Each row below holds a small network's activations on one record, seen along a few directions.
Each row is followed by the record's values for the fields Dak, Migik, Pases, Susik, Kogaz, Zofu.
A field that a record lacks is written none.
Other fields move the rows too, some of them a lot.
(in the rows, 500 means zero)
Strong random noise was added to every row along 7 fixed directions; ignore it. To show where, here is one row again and again, with new noise each time:
[490 573 494 609 439 400 366 486 591 333 434 531 536 475 410 553 440 561
 467]
[345 625 472 643 508 405 388 440 540 451 374 471 458 379 408 527 484 515
 389]
[434 684 540 491 376 301 627 461 489 317 525 355 480 550 483 444 590 464
 372]
[560 435 508 391 460 402 430 577 493 453 485 523 434 586 534 516 478 480
 490]
[466 521 530 522 525 578 439 583 497 650 359 540 364 495 441 558 471 553
 342]
[423 553 511 438 448 449 577 570 514 584 448 457 296 450 573 458 572 378
 301]
[378 640 553 232 587 216 483 416 479 446 541 463 406 467 455 333 419 257
 355]
[499 482 465 622 309 569 497 520 505 571 528 510 380 432 552 639 565 388
 542]
[495 483 531 331 456 359 566 513 311 502 541 372 426 678 540 498 580 454
 517]

[455 499 498 558 586 539 468 676 637 477 252 484 441 536 568 485 567 797
 266]  Dak=none Migik=e1 Pases=f2 Susik=c2 Kogaz=none Zofu=b3
[457 497 455 442 661 512 288 444 471 425 437 499 633 591 430 542 415 647
 555]  Dak=none Migik=e1 Pases=f1 Susik=c2 Kogaz=none Zofu=b3
[368 657 547 584 337 532 521 340 494 608 475 438 498 464 379 633 530 536
 464]  Dak=none Migik=none Pases=none Susik=c1 Kogaz=none Zofu=none
[496 481 598 362 692 329 428 589 523 408 402 531 510 594 422 305 330 585
 311]  Dak=l1 Migik=e2 Pases=f2 Susik=c1 Kogaz=none Zofu=b2
[552 513 660 227 515 687 584 647 495 803 464 554 335 632 475 497 448 481
 278]  Dak=none Migik=e1 Pases=f1 Susik=c1 Kogaz=none Zofu=b3
[574 520 599 256 481 602 693 627 414 664 605 568 310 545 564 399 496 231
 299]  Dak=l2 Migik=e2 Pases=f1 Susik=none Kogaz=j2 Zofu=b1
[410 575 437 541 499 316 569 409 386 535 512 329 521 519 469 451 624 569
 572]  Dak=l2 Migik=e1 Pases=f2 Susik=none Kogaz=j3 Zofu=b4
[541 678 568 440 590 453 597 530 666 442 480 497 571 567 423 419 552 686
 322]  Dak=l2 Migik=e1 Pases=f2 Susik=c2 Kogaz=j3 Zofu=b3
[534 510 548 545 455 708 537 378 354 691 588 474 502 561 422 687 494 488
 649]  Dak=none Migik=none Pases=none Susik=c2 Kogaz=j1 Zofu=none
[539 369 512 506 509 556 520 585 432 555 504 462 416 534 534 469 517 499
 493]  Dak=l2 Migik=e2 Pases=f2 Susik=c1 Kogaz=j4 Zofu=b2
[554 438 534 545 438 549 529 503 351 429 604 420 541 609 567 558 563 497
 708]  Dak=l1 Migik=e2 Pases=f2 Susik=c2 Kogaz=none Zofu=b3
[447 764 654 460 641 390 462 351 448 431 521 506 687 580 147 462 297 652
 408]  Dak=l2 Migik=e1 Pases=f2 Susik=c1 Kogaz=j1 Zofu=b1
[472 531 631 325 701 657 567 628 285 755 373 461 441 652 400 405 427 596
 310]  Dak=l1 Migik=e1 Pases=f1 Susik=none Kogaz=none Zofu=b3
[265 663 502 602 571 313 428 344 307 403 442 338 568 407 367 438 451 310
 493]  Dak=none Migik=e2 Pases=f1 Susik=none Kogaz=j2 Zofu=b3
[685 531 652 404 454 491 636 572 586 410 586 561 564 702 373 419 459 605
 415]  Dak=l2 Migik=e2 Pases=f2 Susik=c1 Kogaz=j3 Zofu=b2
[512 442 517 486 563 552 535 454 318 540 579 458 566 570 424 556 505 495
 677]  Dak=l2 Migik=e2 Pases=f2 Susik=none Kogaz=j4 Zofu=b3
[424 549 521 368 527 479 424 410 588 583 477 562 455 457 471 515 439 470
 428]  Dak=none Migik=none Pases=none Susik=c1 Kogaz=none Zofu=none
[716 351 566 327 396 615 238 705 742 371 298 796 542 603 444 559 241 656
 361]  Dak=none Migik=none Pases=none Susik=none Kogaz=none Zofu=none
[188 650 448 676 537 581 451 300 391 492 409 350 571 429 337 547 543 534
 477]  Dak=none Migik=e1 Pases=f2 Susik=none Kogaz=none Zofu=b3
[628 540 595 442 443 524 677 616 470 580 556 508 430 615 547 484 530 586
 459]  Dak=l1 Migik=e2 Pases=f1 Susik=c1 Kogaz=none Zofu=b1
[407 484 470 408 571 267 385 364 442 443 547 456 524 412 524 414 451 382
 616]  Dak=l1 Migik=none Pases=none Susik=c1 Kogaz=none Zofu=none
[487 669 609 445 643 394 541 491 368 450 439 447 588 656 283 429 452 673
 332]  Dak=l2 Migik=e2 Pases=f1 Susik=none Kogaz=j2 Zofu=b1
[492 459 555 194 640 478 376 498 393 586 488 539 550 670 402 496 369 528
 549]  Dak=none Migik=e1 Pases=f2 Susik=none Kogaz=none Zofu=b3
[514 385 435 530 487 534 450 487 372 535 565 485 449 504 595 562 550 466
 719]  Dak=l1 Migik=e2 Pases=f2 Susik=c2 Kogaz=none Zofu=b1
[504 623 487 499 476 572 666 398 485 436 641 413 532 479 541 494 607 440
 482]  Dak=l2 Migik=none Pases=none Susik=c2 Kogaz=j4 Zofu=none
[540 591 626 426 330 527 748 582 501 468 605 417 464 601 533 402 555 415
 343]  Dak=l1 Migik=e1 Pases=f1 Susik=c1 Kogaz=none Zofu=b3
[604 495 523 408 316 297 358 439 732 218 596 623 591 490 518 520 389 436
 594]  Dak=none Migik=none Pases=none Susik=c1 Kogaz=none Zofu=none
[625 357 630 418 585 567 502 678 255 742 410 511 495 732 403 573 483 637
 541]  Dak=l2 Migik=e2 Pases=f2 Susik=none Kogaz=j3 Zofu=b3
[593 468 497 496 484 631 558 476 502 639 634 568 468 467 582 524 502 410
 636]  Dak=l1 Migik=none Pases=none Susik=c2 Kogaz=none Zofu=none
[436 362 340 780 436 652 332 507 477 544 456 520 412 332 607 706 609 488
 634]  Dak=l2 Migik=e2 Pases=f2 Susik=c2 Kogaz=j2 Zofu=b1
[545 500 466 655 392 680 462 626 677 517 445 573 459 403 600 592 510 531
 438]  Dak=none Migik=e1 Pases=f1 Susik=c2 Kogaz=none Zofu=b3
[563 482 506 435 446 545 534 587 549 526 528 508 471 557 601 540 529 515
 506]  Dak=none Migik=e1 Pases=f1 Susik=c2 Kogaz=none Zofu=b3
[466 624 497 664 516 292 449 427 670 483 447 564 570 276 380 396 403 456
 487]  Dak=l2 Migik=none Pases=none Susik=none Kogaz=j3 Zofu=none
[475 443 518 479 484 282 566 590 502 471 435 454 449 432 581 372 499 399
 386]  Dak=l2 Migik=none Pases=none Susik=none Kogaz=j1 Zofu=none
[455 639 593 415 629 361 507 499 564 277 516 512 553 504 434 260 414 373
 284]  Dak=l2 Migik=e2 Pases=f2 Susik=c2 Kogaz=j2 Zofu=b3
[412 397 416 687 458 514 436 494 451 586 418 450 418 369 622 555 591 521
 594]  Dak=l1 Migik=none Pases=none Susik=c1 Kogaz=none Zofu=none
[590 543 597 338 602 577 574 576 397 484 382 435 562 764 377 468 546 773
 294]  Dak=l2 Migik=none Pases=none Susik=none Kogaz=j3 Zofu=none
[556 404 473 348 351 508 536 555 474 482 637 516 398 530 632 459 482 148
 487]  Dak=none Migik=e2 Pases=f1 Susik=none Kogaz=j2 Zofu=b2
[497 261 401 367 618 477 455 677 486 300 439 439 448 567 747 334 556 494
 424]  Dak=l2 Migik=e1 Pases=f2 Susik=c2 Kogaz=j1 Zofu=b3
[431 580 523 558 567 459 601 558 538 631 383 445 428 402 456 469 495 502
 372]  Dak=none Migik=e2 Pases=f1 Susik=none Kogaz=j4 Zofu=b3
[530 455 461 220 531 299 353 500 480 446 545 568 516 550 525 454 368 392
 578]  Dak=none Migik=e1 Pases=f1 Susik=none Kogaz=none Zofu=b1

Here are new rows. What are their fields?
[511 420 425 406 508 482 655 547 482 536 544 360 369 479 751 422 709 464
 480]  Dak=l2 Migik=none Pases=none Susik=c2 Kogaz=j4 Zofu=none
[512 558 594 632 701 567 340 520 348 549 313 494 653 693 262 574 375 803
 492]  Dak=none Migik=e2 Pases=f1 Susik=c2 Kogaz=j2 Zofu=b3
[458 328 457 291 612 456 189 481 493 684 489 656 450 416 493 539 319 323
 681]  Dak=none Migik=e1 Pases=f2 Susik=none Kogaz=none Zofu=b3
[343 520 382 588 770 413 173 264 562 497 372 535 587 317 361 571 356 591
 620]  Dak=none Migik=none Pases=none Susik=c2 Kogaz=j4 Zofu=none
[667 375 417 467 318 404 239 558 824 188 546 701 513 378 553 549 391 386
 634]  Dak=none Migik=e2 Pases=f2 Susik=none Kogaz=j3 Zofu=b1
[603 490 587 205 790 398 467 585 406 364 440 470 609 847 461 367 419 700
 414]  Dak=none Migik=e2 Pases=f1 Susik=c2 Kogaz=j2 Zofu=b3
[383 592 504 524 462 333 594 384 303 392 507 320 580 529 477 425 577 496
 542]  Dak=l1 Migik=none Pases=none Susik=none Kogaz=none Zofu=none
[535 362 517 378 520 756 498 662 525 866 455 688 234 305 617 436 392 217
 376]  Dak=l1 Migik=none Pases=none Susik=none Kogaz=none Zofu=none
[508 589 510 536 465 169 467 424 476 275 540 430 658 491 420 450 431 386
 665]  Dak=none Migik=e2 Pases=f1 Susik=none Kogaz=j3 Zofu=b3
[436 548 416 650 415 280 600 591 727 496 338 495 374 345 599 458 671 585
 395]  Dak=none Migik=e2 Pases=f2 Susik=none Kogaz=j3 Zofu=b1
[533 363 553 533 402 649 539 595 382 510 512 473 435 617 531 498 507 478
 484]  Dak=l1 Migik=e2 Pases=f2 Susik=c1 Kogaz=none Zofu=b2
[353 383 427 500 629 590 304 502 465 571 437 515 421 322 553 521 432 318
 443]  Dak=l2 Migik=e1 Pases=f1 Susik=c1 Kogaz=j1 Zofu=b3
[418 496 517 556 631 530 432 437 363 657 409 406 485 454 399 519 464 570
 512]  Dak=l2 Migik=none Pases=none Susik=c1 Kogaz=j4 Zofu=none
[252 434 345 709 444 317 352 483 547 364 202 313 452 422 641 550 696 739
 401]  Dak=none Migik=none Pases=none Susik=c1 Kogaz=none Zofu=none
[720 468 520 508 177 315 701 595 599 132 633 393 616 629 620 512 665 587
 542]  Dak=l2 Migik=none Pases=none Susik=none Kogaz=j4 Zofu=none
[730 453 604 473 386 552 361 570 723 367 565 751 573 495 444 525 284 511
 538]  Dak=l1 Migik=none Pases=none Susik=c1 Kogaz=none Zofu=none
[498 658 503 404 613 432 700 550 699 428 384 464 461 517 556 362 578 667
 203]  Dak=none Migik=none Pases=none Susik=c2 Kogaz=j4 Zofu=none
[445 530 501 163 497 424 486 475 527 466 556 525 426 539 522 403 468 360
 433]  Dak=none Migik=e1 Pases=f2 Susik=none Kogaz=none Zofu=b1
[467 479 407 524 610 435 477 517 690 547 463 586 400 280 635 421 555 410
 402]  Dak=l2 Migik=none Pases=none Susik=c2 Kogaz=j3 Zofu=none
[459 494 521 629 466 402 591 461 314 422 532 365 606 576 458 506 579 579
 688]  Dak=l1 Migik=e2 Pases=f2 Susik=none Kogaz=none Zofu=b3
